These are the activations of a small neural network, seen along a few directions. Each row is one input.
Each table varies a few parts of the input and shows all the possible inputs, shuffled.
A made-up example of a description, with smaller parts first: values(3) and (point or ring(9) or (ring(5) and line(6))).
Shared parts are said once, and a part with two or three values counts as separate values.
In the rows, 128 means zero.

Rows:
x1: [ 80  80 165 136 157 119 114 171  77 173 135]
x2: [ 94  78 161  95 108 141 106 180 106 158 125]
x3: [150 153  75 150 104 165 111  74 145  95 115]
x4: [ 89  87 185 131 133 110 126 160  88 161 134]
x5: [183 157  83 128 115 176 107  73 151  95 104]
x6: [156 154  89 172 145 115 124  57  87 114 111]
x7: [167 150  89 160 141 133 117  76 111 101 114]
x8: [145 144  69 176 171 123 114  67  75 123 111]
x9: [102 157 188  81 132  50 218 213 221 137 187]
x10: [168 231  96 125 145  59 213 109 221  87 169]
x11: [114  86 175  81 103 170 110 179 144 143 113]
x12: [101  87 184 119 123 130 115 181 110 154 124]
x13: [ 83  82 167 103  92 156 111 177 145 143 135]
x14: [160 143  65 136 124 144 105  75 110 108 114]
- The inputs of x10 and x9 match in every part but one. If x8 is changed in the same way as x10 into x9, which row does it become? => x1
- What do these inputs look like to the network? => values(2) and (point or line(6))
- Which other rows does x3 become when the values(2) part takes its other values? List them by row number. => x13

Rows:
x15: [ 40  55 206  86  99 141 132 211 123 172 138]
x16: [116 164  75 158 151  98 149  94 133 118 141]
x17: [151 138 106 168 155 135 113  86  72 126 100]
x18: [106 133  71 165 149 119 117  84  97 122 123]
x19: [ 50  89 211  79 101 116 163 221 159 173 152]
x20: [114 142  87 178 130 132 124  82  95 109 110]
x21: [184 174 118 151 145  96 144  73 143 102 128]
x22: [ 89  84 228  65 125  91 145 240 146 164 155]
x23: [170 132 111 165 138 132 102  60  94 115 105]
x24: [207 190  83 127 154 141 135  80 173  93 110]
x25: [170 185  63 143 123 152 133  72 184  85 115]
x26: [ 90  82 225  82 135 105 153 249 157 170 155]
x27: [144 166  96 168 116 107 146  65 152  93 134]
x28: [ 46  62 205  91  89 134 103 226 124 169 147]
x29: [ 87  88 231  67 130 100 167 226 150 180 147]
x30: [194 147  78 142 146 181  91  68 125 103  88]
x31: [195 173  80 123 139 104 148  89 133 103 124]
x32: [ 81  55 226  83 113 133  92 229  99 185 135]
x33: [ 54  95 207  85  90 103 131 236 161 172 161]
x34: [159 153  59 151 121 176  98  63 150  89  98]
x35: [142 128  90 156 174 125 107  88  72 137 114]
x36: [134 135  92 174 114 132 114  56 115  96 117]
x37: [ 45  48 200 103 105 145 119 233 133 164 144]
x38: [183 133  76 136 132 139 102  76  85 117  98]
x39: [ 56  83 210  98 104 118 150 237 170 165 163]
x40: [154 167  95 143 181  90 152 102 122 123 138]
x41: [145 138  55 146 107 135 112  72 108 101 109]
x42: [200 183  91 120 142 135 143  78 146  90 137]
x43: [157 169  59 139 109 112 147  82 144  97 127]
x44: [188 143  84 135 133 171  96  67  99 108 114]
x45: [163 179 112 156 162  98 155 100 122 111 124]
x46: [163 178  68 137 110 143 139  70 158  87 141]
x47: [ 76  52 225  78 122 143 116 212 100 195 132]
x48: [125 172  91 171 132 112 158  93 131 103 128]
x49: [ 82  44 228  97 127 143 109 228 110 180 134]
x50: [151 148  65 144 109 168 104  61 122  91 124]
- What do these inputs look like to the network? => line(4) and (values(3) or line(6))
- The inputs of x41 and x31 match in every part but the line(4) part. If x36 is changed in the same way as x41 into x31, which row does it become? => x21
- Which other rows does x25 become when the line(4) part takes its other values? List them by row number. => x24, x30, x34
- Which other rows does x37 become when the values(3) part takes its other values? List them by row number. => x15, x28
- Which other rows does x47 become when the values(3) part takes its other values? List them by row number. => x32, x49
- Which other rows agree with x33 in the line(4) part? List them by row number. => x16, x19, x25, x27, x39, x43, x46, x48
- Which other rows does x30 become when the line(6) part takes its other values? List them by row number. => x17, x23, x35, x38, x44
